A small network was shown many inputs. Here are its activations along a few directions, one row for each input.
In each table, some parts of the input vary, and every possible input appears once, in random order.
A made-up example of a description, with smaller parts first: one of 8 places around a ring, together with either a single point or one of 11 places along a line or (one of 3 separate values, together with one of 4 places along a line).
Shared parts are said once, and a part with two or three values counts as separate values.
In the rows, 128 means zero.

Other details of the inputs shift rows strongly along two fixed directions, in all tables alike. That doesn't count.

A family of inputs:
row 1: [142 169  99  92 156 134 161 150 129 154 162 117]
row 2: [115 119 146 156 138 116 148 121 136 105 138 106]
row 3: [ 62  97 166 199 133 176 108  83 166  92 117 110]
row 4: [110  98 138 191 129 122 128 103 134  83 138  94]
row 5: [118 129 109 125  79  83 125 154 118 146 138 152]
row 6: [116  90 143 183 135 120 121  99 131  87 151 103]
row 7: [135 137 110 136 131 131 145 149 151 126 142 117]
row 8: [144 157  97  88 171 137 171 137 137 151 167 120]
row 9: [143 137 136 127 197 156 182 104 157 128 162  91]
row 10: [110  88 144 187 100 129  99 115 121 129 143  89]
row 11: [ 86  91 121 158  67  57  78 162  85 113 124 145]
row 12: [151 169 124  79 169 125 198 139 138 143 167 140]
row 13: [ 82 125 143 129 137 149 115 127 133 154 131 166]
row 14: [121  85 149 183 124 154 135  85 151 104 157  81]
row 15: [154 146 130 104 154 143 148 107 128 113 122 141]
row 16: [138 120 110  92 109  91  95 161 103 150 104 179]
row 17: [122 108 164 163 158 158 132  80 151  77  96  82]
row 18: [146 190  92  75 153 139 186 162 137 152 158 127]
row 19: [146 146 100 103 140 126 156 134 143 165 163 135]
row 20: [140 134 122  95 124  97 111 144  88 144 110 173]
row 21: [148 176 110  91 116 137 181 158 128 171 157 136]
row 22: [141 134 120  91  91 101 109 139 113 144 113 173]
row 23: [167 189 106  72 143 163 170 132 153 152 118 136]
row 24: [149 148 112 101 149 149 181 123 138 170 169 122]
row 25: [107  78 122 156  81  67  83 155 111 117 137 152]
row 26: [151 158 100  87 126 120 170 140 143 158 167 151]
row 27: [144 135 143 156 165 180 139  87 151  85 107  86]
row 28: [138 124 123 111 160 152 124 111 130 121 115 112]
row 29: [136 125 125  88  95 106 111 146  89 173 111 171]
row 30: [140 134 112  95 105  97  92 169 103 150 102 168]
row 31: [ 65  90 167 179 118 149  89 101 143 108 126 144]
row 32: [ 98  41 186 218 142 138  61  68 129  66  89  71]
row 33: [125 137 123 101  88  72 106 157  78 130  94 184]
row 34: [134 144 120 105 143 145 140 117 135 110 107 120]
row 35: [160 174 133  54 170 137 178 128 131 141 126 153]
row 36: [101 101 124 167  53  73  74 160 104 131 126 139]
row 37: [103  51 156 219 118 146  69  78 156  52  82  76]
row 38: [124 129 128  99  63  89 109 155  85 154  98 176]
row 39: [116  81 131 137  76  77  61 148  98 113  93 169]
row 40: [148 129 108 128 178 154 163 116 168 133 161 104]
row 41: [133 142 128  99  71 108 110 162  89 159  99 165]
row 42: [140 141 146 109 150 132 126 129 116 132 106 125]
row 43: [138 122 128 138 134 151 115 126 150 104  98 112]
row 44: [134 103 154 168 141 188 115  76 147 112 112  71]
row 45: [134  90 159 166 137 181 125  65 155  96 117  83]
row 46: [162 157 123 113 168 192 152  91 172 133 124  92]
row 47: [146 146 124 148 180 163 166 104 150 117 162  84]
row 48: [143 157 120 108 162 173 148 115 149 111 110  99]
row 49: [144 166 116 124 154 140 173 135 138 125 153 115]
row 50: [149 189 118  81 159 129 196 160 134 153 153 133]
row 51: [123  75 149 186 134 163  84  68 156  93 106  81]
row 52: [ 55  99 156 166  80 107  51 151  99 145 113 173]
row 53: [125 134 100 111 100  81 136 172 120 142 137 163]
row 54: [128 131 101 114  99  77 106 184 103 160 142 160]
row 55: [ 64 124 149 151  80 114  78 160 110 140 111 181]
row 56: [150 142 119 132 193 161 182  99 154 124 167  97]
row 57: [127 137 106 115  82  78 104 173 100 172 146 158]
row 58: [115 128 133 120  95  58 103 183  77 156 137 159]
row 59: [143 138 125 104 166 163 145  98 146 105 122 109]
row 60: [141 144 122 105 153 152 123 124 128 126 114 110]
row 61: [136 143 149 118 141 138 133 129 125 115 100 120]
row 62: [125 126 127 144 115 139 161 116 139 135 147 107]
row 63: [107  95 132 147  52  77  64 138  98 120  84 158]
row 64: [144 164  99  74 149 120 174 150 129 145 169 144]
row 65: [134 117 141 152 140 141 101 107 115 106 105 111]
Description of these inputs: one of 5 places around a ring, together with either a single point or (one of 2 separate values, together with one of 6 places along a line).
The inputs of row 37 and row 16 match in every part but the place on the ring of 5. If row 53 is changed in the same way as row 37 into row 16, which row does it become?
Answer: row 40
The inputs of row 32 and row 42 match in every part but the place on the ring of 5. If row 29 is changed in the same way as row 32 into row 42, which row does it become?
Answer: row 44
Change only the choice among 2 separate values in row 49. List by row number the other rows that result.
Answer: row 27
A walk changes only the place on the ring of 5. It starts at row 63 and steps to row 22. List the rest of the walk in order.
Answer: row 51, row 46, row 23
Change only the choice among 2 separate values in row 54. List by row number the other rows that result.
Answer: row 30
A walk changes only the place on the line of 6. It starts at row 58 and steps to row 47. List the rest of the walk in order.
Answer: row 1, row 54, row 57, row 10
Change only the place on the ring of 5 in row 2. List by row number the other rows that result.
Answer: row 9, row 12, row 50, row 58

A family of inputs:
row 66: [129 184 128  77 179 158 178 137 143 166 152 161]
row 67: [155 142 133  70 152 144 124 129 126 121  58 136]
row 68: [117 110 145 155  68  95  91 149 100 129 113 135]
row 69: [141 193 105  64 134 159 176 148 139 167 150 145]
row 70: [163 159 118  95 152 157 193 124 158 154 144 131]
row 71: [134 155 119  78  83  93  93 147  76 141  80 214]
row 72: [128 123 102 119 103 105 126 147 116 139 133 146]
row 73: [116 118 150 179 166 195 127  86 164 119 126  81]
row 74: [117 137 119 128 136 118 152 135 127 121 138 129]
row 75: [141 158 103 113 130 137 160 134 137 141 133 118]
row 76: [ 84  94 152 177 132 157 109 101 146  93 138 105]
row 77: [151 112 123 160 168 158 139  92 180  94 145  72]
row 78: [129  78 154 205 144 156 103  67 139  74 127  37]
row 79: [140 135 125  94 130  90 141 145  94 139 144 144]
row 80: [161 187 102  73 187 133 193 148 154 138 157 135]
row 81: [117  50 142 187  97  93  67 111  97  99 123  99]
row 82: [124 107 122 156  90  78  80 159 105 118 119 132]
row 83: [ 95 101 133 133  83  82  69 154  96 163 117 179]
row 84: [ 91 102 123 123  61  78  79 160  97 152 125 175]
row 85: [127 115 160 174 165 174 159  88 166  92 138  86]
Describe the family of inputs behind these rows.
Answer: either one of 2 separate values or (one of 3 separate values, together with one of 6 places along a line)
A walk changes only the place on the line of 6. It starts at row 78 and steps to row 82. List the rest of the walk in order.
Answer: row 75, row 68, row 69, row 73

A family of inputs:
row 86: [131 147 127 105 134 142 136 125 131 134 118 144]
row 87: [132 148 129 100 134 141 142 129 131 140 118 145]
row 88: [147 148 123  97 140 135 138 133 125 135 118 136]
row 89: [124 147 118 120 134 126 157 142 130 145 159 132]
row 90: [148 148 125 100 140 134 141 130 126 135 116 138]
row 91: [118  60 157 234 156 185 109  48 180  62 135  23]
row 92: [134 150 130 104 138 142 140 129 132 141 119 144]
row 93: [147 148 120  97 136 134 139 129 125 131 116 140]
row 94: [145 143 121 102 140 135 135 129 126 131 114 133]
row 95: [135 153 127  97 139 142 140 133 130 144 122 145]
row 96: [ 71  61 143 181  47  34  40 169  67 124 123 168]
row 97: [131 146 126 106 139 142 134 128 131 138 118 140]
row 98: [136 134 119 119 142 113 149 137 127 131 151 127]
row 99: [ 76  58 140 185  32  47  31 163  70 131 115 161]
row 100: [142 146 109 113 128 118 153 145 134 141 149 128]
row 101: [123  75 164 208 162 190 111  50 173  58 106  43]
row 102: [129 148 113 117 129 130 154 144 139 147 153 135]
row 103: [137 143 114 118 133 115 155 141 125 137 154 123]
The inputs of row 87 and row 101 match in every part but one. If row 89 is changed in the same way as row 87 into row 101, which row does it become?
Answer: row 103
Describe the family of inputs behind these rows.
Answer: one of 2 separate values, together with either one of 4 places along a line or one of 5 places around a ring
Change only the place on the ring of 5 in row 86. List by row number the other rows that result.
Answer: row 87, row 92, row 95, row 97
